A small network was shown many inputs. Here are its activations along a few directions, one row for each input.
Each table varies a few parts of the input and shows all the possible inputs, shuffled.
Descriptions start from the smaller parts, as in this example, which fits no table here: one of 3 separate values, together with either a single point or one of 11 places along a line or (one of 4 places along a line, together with one of 8 places around a ring).
Shared parts are said once, and a part with two or three values counts as separate values.
In the rows, 128 means zero.

A family of inputs:
x1: [127 201 137 171 221 149 230 137  66  72 105 174  86 126 126]
x2: [140 114 146 123 102 136 112 129 130 180 186 124 139 150 131]
x3: [116 108 169 158 110 129 147  97 159 120 108 140 112 111  82]
x4: [133 137 141 112 127 137 138 107 169  82  84 135 119 123 100]
x5: [155 140 112  92 143 118  90 157 133 170 154 141 127 120 173]
x6: [158 143 118  76 119 145 104 139 140 142 162 119 146 163 149]
x7: [136 154 115 104 116 118  90 188 117 160 126 112 122 166 161]
x8: [124  93 153 148 112  94 149  98 142  85 109 122 131 102 103]
x9: [109 113 143 147 109 136 137 108 144  95  87 160 148 106 103]
x10: [ 96  94 106 127 111 128 113 123 129 155 198  97 150 140 156]
x11: [130 134 135 127 151 111 124 124 163 111  76 157 100  80 124]
x12: [ 97  88 116 151 118 103 158  97 153 110 108 126 129 110  74]
x13: [151 206 114 135 213 157 196 170  37 132 183 158 113 165 175]
x14: [133 119 120 112 101 144 103 141 115 155 165 144 175 145 153]
x15: [122  94  92 115 110 111 123 129 124 170 186 110 156 150 123]
x16: [147 166 106  96 129 149  75 164 100 160 144  96 135 122 138]
x17: [122 160 130 132 137 142 110 132 130 100  66 112 108  82  89]
x18: [133 105 144 155 124 134 131  83 138 109  67 129 109 123 117]
x19: [157 110 121 119 116 142  96 115 109 169 146 113 136 163 166]
x20: [ 72  88 129 163 119 120 148  91 159  95 120 113 124 100 107]
x21: [111 149 138 140 123 110 125 156 147 100  47 129  95 126 112]
x22: [148  99 130 112 104 101 115 130 112 144 187 106 157 142 152]
The inputs of x11 and x5 match in every part but one. If x4 is changed in the same way as x11 into x5, which row does it become? -> x6
What do these inputs look like to the network? -> one of 2 separate values, together with either a single point or one of 10 places along a line
Change only the choice among 2 separate values in x9. List by row number the other rows that result. -> x14

A family of inputs:
x23: [136 181 100 101 156 117  94 195 112 147 111 118 103 125 160]
x24: [141  71 162 144  76 133 125  77 145 137 130 128 148 163 122]
x25: [ 69 100  98 147  99 114 116 131 130 127 137  70 138 114  92]
x26: [162 111 153  94  87 140  74 104 179 132  94 138 142 116 118]
x27: [170 134 153 135 130 156 150 117  88 148 157 148 136 191 161]
x28: [ 97 164  89 138 153 138 141 170  72 138 163  91 126 141 132]
x29: [100  66 123 139 117  98 153  90 156 128 184 134 153 103 117]
x30: [107 117 109 110 102  94  69 156 170 137  85  98 116  97 120]
x31: [106 158 164 186 178 132 209  95 137  33  18 171  76  83  71]
x32: [129 130 114 130 171 122 178 129  98 138 210 154 140 131 157]
x33: [191 175 144  84 140 163  99 143 122 142 120 158 130 143 157]
What do these inputs look like to the network? -> either a single point or (one of 2 separate values, together with one of 5 places around a ring)
Start at x27 and move only the place on the ring of 5, one step at a time. The first step leads to x32. Which rows follow, in order? -> x28, x23, x33

A family of inputs:
x34: [179 165 140  99 153 146 123 144 115 141 133 164 124 145 165]
x35: [ 98 151 161 187 171 127 202  93 146  32  11 165  75  73  64]
x36: [111 165  92 120 164 129 136 169  94 135 163 114 126 120 139]
x37: [130 123 115 101  89 121  58 154 148 158 109  93 132 133 134]
x38: [105  77 115 138 104 104 130 115 131 153 184 108 149 140 135]
x39: [ 84  91 164 179 113 108 163  67 193  44  13 142  99  66  45]
x40: [158 148 141 130 146 160 158 120  88 136 165 148 139 166 149]
x41: [144 183 112 107 146 138  98 181 102 144 107 116 109 142 152]
x42: [119 137 112 145 161 122 170 143  85 139 181 131 127 149 153]
x43: [166 105 143  93  96 128  83 116 161 155 136 140 146 135 147]
x44: [145  87 144 124  89 142 118  92 134 150 168 125 161 157 131]
x45: [ 97 105  95 114 107 111  96 141 140 150 166  91 148 110 121]
The inputs of x36 and x45 match in every part but one. If x41 is changed in the same way as x36 into x45, which row does it become? -> x37
What do these inputs look like to the network? -> one of 2 separate values, together with either a single point or one of 5 places around a ring
Change only the choice among 2 separate values in x42. List by row number the other rows that result. -> x38
